These are the activations of a small neural network, seen along a few directions. Each row is one input.
Each table varies a few parts of the input and shows all the possible inputs, shuffled.
A made-up example of a description, with smaller parts first: one of 3 separate values, together with either a single point or one of 11 places around a ring or (one of 4 places along a line, together with one of 5 places around a ring).
Shared parts are said once, and a part with two or three values counts as separate values.

Other details of the inputs vary at random and push rows far along two fixed directions, the same in every table; ignore that.

Table:
row 1: [ 12  19 -21  51 -31 -42  63  -1 -90  34 -25 -40 -46 -55 -57]
row 2: [-22  10 -36  87 -11 -47  72   5 -65  91  24 -26 -46 -74 -50]
row 3: [ 85  -5  13  14 -33  17 -32  33   1 -34 -49 -47   4  27  52]
row 4: [-51 -18  -5  -9  31 -10  14   1 -15  -1  40  27  14 -14  -4]
row 5: [-11  -1 -11  23  -8 -11  31 -13 -19  39   0 -14 -22 -24 -25]
row 6: [-64 -15  -9  -6  41 -14  12  -1  -8   3  58  48  18 -21 -14]
row 7: [-46 -10 -35  68  -1 -45  75  -9 -77  84  12 -29 -51 -73 -48]
row 8: [ 62  -7 -15  88 -37 -29  30  44 -67  33 -19 -68 -22 -35  19]
row 9: [-47   1   8 -50  22  14  -5 -34  35  -6   8  32   5  16 -17]
row 10: [ 60   0  22 -22 -13  23 -49  24  32 -52 -31 -17  22  44  50]
row 11: [-86  -4   7 -79  45  26  -6 -57  56 -15  38  76  27  21 -32]
row 12: [  0  27   3 -16  -4   6 -16  -5  36   5   4  16  -4   8  -9]
row 13: [ 58  32 -20  90 -48 -31  30  32 -40  64 -21 -59 -47 -39 -13]
row 14: [ 59  19  18 -12 -13  16 -53  32  39 -44 -11  -2  23  36  44]
row 15: [-60 -10   7 -48  43   8 -15 -10  25 -30  47  59  35  12   2]
row 16: [ 90  44  28 -38 -39  40 -82  10  88 -45 -50  -8  11  66  36]
row 17: [ 56   1 -10  71 -28 -21  14  40 -45  19 -11 -48 -10 -23  20]
row 18: [ 74   1  23 -23 -20  30 -55  26  32 -57 -44 -25  19  47  57]
row 19: [-21  14  -1 -10   1   4   1 -18  19  14   8  17  -5   2 -20]
row 20: [  3  -7 -22  81  -7 -38  43  34 -69  44  20 -30 -18 -50  -4]
row 21: [-88 -12  10 -87  47  24 -12 -59  55 -21  26  70  22  27 -28]
row 22: [ 46  10  12 -12 -28  22 -22  -8  25 -11 -47 -27 -13  27  14]
row 23: [ 27  14 -17  63 -33 -27  28  14 -38  57 -18 -47 -41 -35 -18]
row 24: [-15 -31 -18  43   6 -20  44   8 -60  24   9 -23 -11 -40  -2]
row 25: [-50 -36  -9   2  30 -10  33 -10 -30   4  29  16  11 -21  -7]
row 26: [ 38   6  -8  56 -16 -20   7  40 -30  15   6 -25  -7 -19  15]
row 27: [-65  -1 -23  28  13 -33  56 -16 -40  64  34   7 -31 -51 -48]
row 28: [-36 -10   6 -34  32   8 -21  -4  23 -29  33  44  33  15  10]
row 29: [120  35  20  14 -66  23 -49  24  37 -14 -74 -62 -16  44  36]
row 30: [ 75  -1  24 -19 -21  25 -58  26  36 -57 -41 -23  23  50  56]
row 31: [-47 -13  13 -78  39  10  -4 -22  -9 -73  16  58  41  18 -20]
row 32: [ 69  11  19 -23 -34  34 -37  -8  40 -26 -60 -31  -5  41  26]
row 33: [103   3  19   2 -38  24 -57  37  21 -50 -61 -49  10  43  64]
row 34: [-34 -28  -1  -5  24  -3  14  -2 -16  -8  20  15  13  -5   3]
row 35: [ 43  15   0  21 -31   0  -1   6  -5  19 -39 -43 -29  -3   5]
row 36: [-66 -24  14 -80  52  24 -31 -24  45 -51  40  70  48  34   7]
row 37: [-86 -31  10 -72  58  20 -10 -29  29 -39  51  74  43  21  -4]
row 38: [ 71  39  18 -14 -37  23 -50  10  53 -19 -42 -20  -2  40  24]
row 39: [-82 -14   6 -64  40  17   7 -53  34  -6  24  56  11  14 -30]
row 40: [-44 -14 -10   2  32  -9  18  -1 -12   3  46  33  18 -16  -9]
row 41: [-55 -16 -12   1  17 -10  44 -34 -18  35  15  11 -15 -25 -38]
row 42: [-73   4 -16  -2  24 -15  28 -27  -4  39  37  35 -10 -28 -44]
Each input here is: one of 2 separate values, together with either a single point or (one of 4 places along a line, together with one of 5 places along a line).
Question: The inputs of row 35 and row 18 match in every part but the choice among 2 separate values. If row 29 is changed in the same way as row 35 into row 18, which row does it become?
Answer: row 37
Question: The inputs of row 15 and row 38 match in every part but the choice among 2 separate values. If row 25 is changed in the same way as row 15 into row 38, which row does it become?
Answer: row 41
Question: Change only the place on the line of 4 in row 22. List by row number the other rows that result.
Answer: row 7, row 32, row 35
Question: Start at row 16 and move only the place on the line of 5, one step at a time. The first step leads to row 42. Which rows follow, in order?
Answer: row 23, row 21, row 7

Table:
row 43: [-59 -12  -3 -38  24  14  17 -46  23  14  24  37   7   1 -30]
row 44: [ 32  -5 -14  68 -23 -32  35  43 -67  37 -19 -64 -41 -41  15]
row 45: [-115  -41   -1  -72   62   15   32  -68    4  -23   38   77   29    1
  -48]
row 46: [-18   6  14 -36   7  19 -23 -13  46  -2  -3  10   2  24  14]
row 47: [-122  -23  -17  -15   57  -15   46  -29   -6   48   68   51   -9  -37
  -35]
row 48: [-10 -23 -11  -4  15  -3 -22   3 -10 -14 -10   4   5  -8  11]
row 49: [ 21   8  14 -25 -11  27 -28 -15  45  -8 -22  -4  -4  31  15]
row 50: [ 16 -16 -27  74  -8 -27  51  28 -74  32  11 -32 -17 -57   2]
row 51: [ 26  -8  12  -4  -3   0  -6  14  -2 -24 -11 -17  11  13  24]
row 52: [ -2   8  -6  47 -14 -36  22  24 -41  27  17 -13  -8 -19 -19]
row 53: [ 19 -15  23 -20  -5  12 -29  12  13 -40  -9  -2  28  42  27]
row 54: [ 29  30 -13  68 -35 -41  28  37 -55  48 -19 -58 -48 -42  -8]
row 55: [  2  14   9 -26   9  13 -19  -1  23 -31  18  34  28  20   0]
row 56: [ -8  11  -8  -3  11   1   3   3   0 -11  28  31  12 -13  -7]
row 57: [ -9  19   3 -13   4  -6  -7  13   5  -2   6   7 -11  -1  -1]
row 58: [-101  -26  -33   21   49  -16   64  -26  -28   51   80   52    2  -59
  -39]
row 59: [ 15   0  19 -37  -3  18 -30   5  21 -36 -29 -14   5  31  33]
row 60: [ 38  20   4  -2 -24   6  -5  -9   4 -14 -31  -6  -3  13 -18]
row 61: [ -1 -17   6 -12  14  11  -1   1  -4 -26  12  14  26  10  13]
row 62: [ 32   2   5  -4 -19  23  -8 -22  29  -3 -30  -7   1  23  -5]
row 63: [ 64  31   7   2 -40   5 -15   8   4 -10 -40 -29 -11  13  -1]
row 64: [ -6  19  12 -45   3  13 -23 -16  28 -24  -7  21   0  22  -8]
row 65: [-13 -13   7 -29   9  11  -2 -15  -1 -19 -12   2  -1  10   4]
row 66: [ 32   3   3  13  -9  16 -11   6  23   0   3  -4  15  15  18]
row 67: [  1  -2  -9  47  -6 -23  31  10 -19  44  15 -24 -15 -26  -4]
row 68: [ 22  -2   0 -12  -1  18 -56  -1  48 -13 -22   4   8  21  24]
row 69: [ 54  21  -5  16 -23  -6 -49  26   8 -14 -35 -19  -7   3  16]
row 70: [  9 -14 -19  54 -19 -27  55   6 -73  39 -14 -47 -30 -46 -20]
row 71: [ 20  -2  12  13 -15   4 -17  10  22   4   1 -10  11  27  15]
row 72: [ 32  24  19 -27  -8   6 -32  11  33 -34  -7   5  16  30  13]
Question: What is each input in this table made of?
Answer: one of 3 separate values, together with either a single point or one of 9 places along a line
Question: The inputs of row 68 and row 69 match in every part but the choice among 3 separate values. If row 66 is changed in the same way as row 68 into row 69, which row does it become?
Answer: row 55
Question: Change only the place on the line of 9 in row 72. List by row number the other rows that result.
Answer: row 52, row 54, row 55, row 56, row 57, row 60, row 63, row 64
Question: List by row number the other rows that have the choice among 3 separate values in common with row 65.
Answer: row 44, row 45, row 48, row 50, row 51, row 53, row 59, row 61, row 70
